A small network was shown many inputs. Here are its activations along a few directions, one row for each input.
In each table, some parts of the input vary, and every possible input appears once, in random order.
A made-up example of a description, with smaller parts first: one of 6 places along a line, together with either a single point or one of 9 places along a line or (one of 3 separate values, together with one of 8 places around a ring).
Shared parts are said once, and a part with two or three values counts as separate values.
In the rows, 128 means zero.

Other details of the inputs shift rows strongly along two fixed directions, in all tables alike. That doesn't count.

A family of inputs:
r1: 113; 128; 132; 135; 140; 141; 132; 112; 140; 126; 148; 112; 91
r2: 131; 128; 116; 126; 111; 123; 153; 158; 114; 127; 99; 140; 183
r3: 114; 114; 121; 137; 96; 135; 152; 151; 134; 124; 99; 129; 151
r4: 114; 138; 128; 135; 145; 140; 137; 116; 138; 127; 158; 119; 99
r5: 109; 125; 111; 110; 113; 122; 167; 142; 118; 126; 129; 128; 148
r6: 152; 150; 146; 153; 133; 123; 59; 133; 120; 145; 100; 149; 138
r7: 115; 120; 124; 118; 93; 120; 163; 141; 131; 131; 129; 138; 161
r8: 109; 126; 111; 113; 114; 122; 170; 145; 118; 123; 132; 130; 150
r9: 114; 121; 124; 121; 93; 118; 168; 147; 130; 128; 132; 140; 165
r10: 121; 134; 130; 122; 137; 124; 123; 116; 121; 123; 132; 122; 101
r11: 175; 149; 142; 146; 137; 122; 19; 129; 115; 132; 85; 162; 125
r12: 136; 122; 118; 125; 100; 126; 144; 160; 117; 119; 89; 148; 193
r13: 120; 125; 131; 139; 141; 141; 127; 114; 138; 123; 136; 115; 95
r14: 138; 118; 126; 126; 118; 114; 157; 149; 163; 122; 101; 128; 153
r15: 124; 125; 128; 136; 99; 124; 142; 162; 119; 136; 96; 147; 194
r16: 115; 124; 133; 128; 82; 111; 145; 143; 134; 126; 104; 144; 162
r17: 173; 160; 146; 154; 133; 123; 32; 143; 113; 144; 98; 154; 126
r18: 110; 104; 119; 111; 148; 139; 187; 87; 140; 121; 184; 86; 94
r19: 100; 122; 118; 120; 158; 154; 179; 105; 138; 128; 187; 98; 92
r20: 129; 108; 124; 121; 105; 122; 151; 158; 121; 113; 98; 140; 189
r21: 103; 116; 121; 131; 99; 136; 159; 147; 135; 127; 114; 125; 146
r22: 149; 149; 133; 138; 151; 124; 86; 124; 117; 134; 115; 132; 122
r23: 145; 131; 143; 133; 141; 123; 75; 125; 124; 120; 113; 130; 129
r24: 135; 146; 129; 123; 152; 124; 92; 106; 117; 132; 137; 130; 87
r25: 124; 131; 121; 134; 140; 151; 120; 116; 133; 138; 147; 119; 98
r26: 116; 116; 127; 124; 80; 117; 150; 148; 131; 131; 112; 140; 163
r27: 144; 134; 128; 132; 151; 125; 92; 104; 120; 124; 128; 125; 82
r28: 108; 104; 126; 109; 176; 146; 179; 96; 131; 124; 184; 85; 116
r29: 153; 139; 131; 129; 149; 143; 107; 125; 118; 141; 139; 127; 122
r30: 119; 123; 116; 115; 143; 133; 134; 117; 118; 125; 149; 113; 94
r31: 151; 111; 128; 119; 162; 136; 146; 117; 163; 131; 144; 110; 94
r32: 124; 132; 135; 123; 134; 122; 134; 111; 133; 126; 162; 125; 109
r33: 139; 149; 139; 147; 137; 138; 74; 119; 131; 138; 127; 139; 91
r34: 126; 131; 136; 121; 132; 122; 125; 105; 133; 131; 154; 126; 107
r35: 119; 115; 114; 123; 104; 119; 156; 147; 119; 119; 104; 131; 149
r36: 133; 120; 138; 128; 131; 122; 125; 104; 133; 123; 144; 118; 100
r37: 118; 141; 123; 118; 144; 123; 135; 116; 122; 121; 148; 122; 106
r38: 145; 134; 149; 142; 138; 116; 67; 128; 123; 134; 107; 139; 137
Description of these inputs: one of 2 separate values, together with either a single point or one of 6 places around a ring or (one of 3 separate values, together with one of 4 places along a line).
Q: Changing only the choice among 2 separate values turns r34 into r7. The same change can be made to r6. Which row results?
A: r15
Q: Which other rows does r7 become when the choice among 3 separate values takes its other values? List them by row number.
A: r5, r25
Q: A walk changes only the place on the ring of 6. It starts at r17 and steps to r22. List the rest of the walk in order.
A: r11, r23, r38, r6

A family of inputs:
r39: 135; 125; 138; 141; 152; 140; 108; 111; 148; 133; 131; 106; 92
r40: 153; 127; 148; 135; 165; 130; 106; 102; 153; 138; 150; 115; 111
r41: 149; 128; 146; 141; 179; 135; 111; 105; 154; 128; 135; 106; 104
r42: 116; 130; 131; 97; 116; 71; 170; 111; 143; 85; 101; 121; 123
r43: 140; 153; 129; 146; 117; 127; 60; 157; 105; 134; 81; 165; 141
r44: 114; 104; 127; 114; 108; 121; 172; 131; 143; 127; 144; 119; 137
r45: 133; 118; 118; 106; 143; 129; 166; 127; 116; 122; 139; 121; 170
r46: 134; 131; 131; 117; 147; 130; 107; 104; 113; 136; 168; 120; 105
r47: 113; 134; 134; 125; 151; 120; 169; 130; 128; 119; 129; 110; 167
r48: 127; 106; 115; 121; 129; 137; 174; 139; 141; 121; 120; 111; 139
r49: 150; 134; 114; 139; 151; 150; 105; 129; 137; 139; 136; 128; 74
r50: 98; 125; 122; 111; 95; 120; 164; 125; 116; 124; 153; 129; 139
r51: 140; 165; 143; 152; 93; 118; 59; 151; 117; 150; 99; 174; 145
r52: 100; 117; 120; 130; 120; 137; 169; 144; 144; 118; 116; 119; 131
r53: 125; 141; 136; 135; 161; 133; 109; 111; 116; 133; 142; 114; 111
r54: 117; 125; 115; 116; 139; 133; 171; 137; 108; 126; 131; 114; 159
r55: 178; 127; 147; 143; 95; 105; 55; 157; 135; 142; 81; 176; 167
r56: 121; 116; 111; 107; 123; 132; 165; 133; 108; 131; 142; 123; 156
r57: 148; 133; 136; 115; 163; 127; 103; 104; 118; 131; 163; 122; 122
r58: 131; 137; 133; 143; 113; 128; 65; 142; 96; 124; 90; 152; 138
r59: 137; 111; 117; 117; 140; 133; 177; 138; 146; 117; 118; 114; 157
r60: 103; 112; 125; 122; 86; 118; 168; 127; 137; 121; 141; 131; 125
r61: 124; 127; 127; 124; 113; 116; 145; 159; 116; 109; 80; 143; 210
r62: 137; 123; 140; 136; 145; 138; 113; 104; 149; 143; 151; 110; 92
r63: 149; 116; 137; 126; 183; 142; 107; 102; 140; 118; 138; 103; 103
r64: 154; 137; 127; 123; 178; 140; 112; 113; 117; 133; 145; 116; 122
r65: 117; 143; 139; 139; 151; 135; 98; 109; 118; 132; 145; 118; 97
r66: 150; 149; 144; 164; 72; 119; 62; 161; 140; 149; 76; 180; 137
r67: 101; 141; 134; 142; 66; 111; 137; 153; 117; 128; 102; 159; 179
r68: 116; 109; 110; 124; 113; 135; 170; 139; 137; 118; 124; 117; 124
r69: 150; 125; 113; 131; 132; 143; 108; 124; 139; 143; 149; 136; 79
r70: 129; 143; 137; 133; 147; 130; 103; 107; 118; 141; 157; 120; 113
r71: 115; 101; 111; 117; 97; 129; 171; 134; 133; 123; 132; 125; 127
r72: 122; 130; 143; 145; 117; 133; 107; 103; 142; 132; 151; 126; 81
r73: 135; 134; 120; 128; 150; 142; 103; 113; 106; 129; 147; 121; 90
r74: 107; 123; 124; 123; 94; 123; 173; 136; 144; 131; 144; 132; 124
r75: 126; 149; 136; 101; 157; 83; 121; 89; 118; 98; 125; 119; 91
r76: 110; 128; 107; 112; 114; 133; 167; 139; 114; 134; 148; 130; 143
r77: 108; 138; 106; 120; 133; 137; 174; 147; 113; 129; 133; 124; 143
r78: 97; 106; 124; 129; 112; 134; 162; 131; 137; 110; 117; 115; 126
r79: 119; 128; 142; 147; 135; 140; 107; 107; 143; 126; 133; 117; 77
r80: 131; 163; 139; 155; 112; 123; 69; 157; 115; 140; 88; 162; 145
r81: 156; 106; 117; 118; 150; 145; 115; 109; 136; 136; 154; 115; 85
r82: 103; 123; 123; 119; 137; 132; 162; 131; 110; 116; 125; 110; 158
r83: 186; 118; 132; 139; 108; 120; 64; 157; 133; 137; 77; 171; 159
r84: 126; 137; 140; 132; 97; 101; 141; 160; 126; 126; 93; 151; 218
r85: 111; 106; 124; 126; 128; 139; 166; 134; 141; 115; 116; 107; 143
r86: 108; 116; 107; 110; 102; 129; 166; 133; 105; 128; 139; 126; 145
r87: 122; 143; 128; 117; 125; 129; 117; 115; 121; 139; 165; 132; 96
r88: 127; 138; 138; 151; 146; 142; 104; 118; 150; 136; 134; 122; 81
Q: Describe the family of inputs behind these rows.
A: one of 2 separate values, together with either a single point or (one of 4 places along a line, together with one of 6 places around a ring)
Q: Changing only the choice among 2 separate values turns r64 into r59. The same change can be made to r75. Which row results?
A: r42
Q: Changing only the choice among 2 separate values turns r73 into r68. The same change can be made to r56. Which row results?
A: r81
Q: A walk changes only the place on the ring of 6. It starts at r65 and steps to r58. List the rest of the walk in order.
A: r73, r86, r50, r67
Q: Which other rows does r62 become when the choice among 2 separate values takes its other values? List them by row number.
A: r70
Q: Which other rows does r77 become when the choice among 2 separate values takes its other values? List them by row number.
A: r49
Q: Which other rows does r78 become when the place on the line of 4 takes its other values? List them by row number.
A: r52, r63, r85

A family of inputs:
r89: 191; 147; 141; 136; 182; 134; 26; 98; 122; 144; 138; 138; 78
r90: 121; 111; 109; 110; 123; 132; 191; 145; 119; 120; 122; 116; 183
r91: 88; 118; 120; 107; 168; 143; 201; 59; 154; 118; 223; 66; 25
r92: 95; 111; 126; 122; 79; 117; 184; 133; 138; 126; 134; 125; 147
r93: 118; 112; 111; 111; 131; 125; 188; 146; 122; 113; 113; 114; 175
r94: 113; 101; 118; 91; 225; 150; 212; 63; 151; 110; 217; 48; 66
r95: 110; 133; 129; 116; 128; 112; 182; 135; 124; 116; 124; 121; 188
r96: 157; 153; 139; 130; 176; 132; 66; 115; 107; 143; 143; 130; 116
r97: 123; 143; 129; 149; 50; 107; 89; 173; 120; 126; 64; 182; 146
r98: 141; 138; 135; 173; 62; 132; 77; 190; 134; 142; 48; 179; 177
r99: 113; 125; 112; 107; 134; 129; 189; 142; 116; 124; 135; 118; 176
r100: 90; 111; 115; 118; 86; 129; 200; 137; 128; 129; 147; 121; 148
r101: 129; 138; 127; 152; 47; 111; 91; 175; 122; 137; 71; 185; 150
r102: 102; 119; 116; 110; 131; 124; 185; 140; 113; 110; 115; 115; 184
r103: 150; 133; 138; 139; 134; 137; 53; 104; 142; 145; 154; 138; 46
r104: 129; 127; 126; 147; 57; 124; 90; 172; 127; 144; 91; 180; 148
r105: 174; 154; 153; 145; 172; 129; 25; 109; 114; 136; 123; 138; 105
r106: 93; 116; 128; 141; 102; 135; 192; 150; 157; 127; 115; 114; 154
r107: 118; 137; 136; 129; 146; 127; 110; 83; 141; 124; 162; 107; 33
r108: 100; 131; 125; 118; 125; 123; 175; 143; 109; 116; 119; 122; 195
r109: 194; 127; 139; 134; 182; 137; 36; 99; 129; 139; 137; 129; 74
r110: 167; 133; 143; 133; 176; 128; 54; 107; 126; 126; 122; 130; 101
Q: Describe the family of inputs behind these rows.
A: one of 2 separate values, together with either a single point or one of 4 places along a line or one of 6 places around a ring
Q: Which other rows does r106 become when the choice among 2 separate values takes its other values? List them by row number.
A: r98
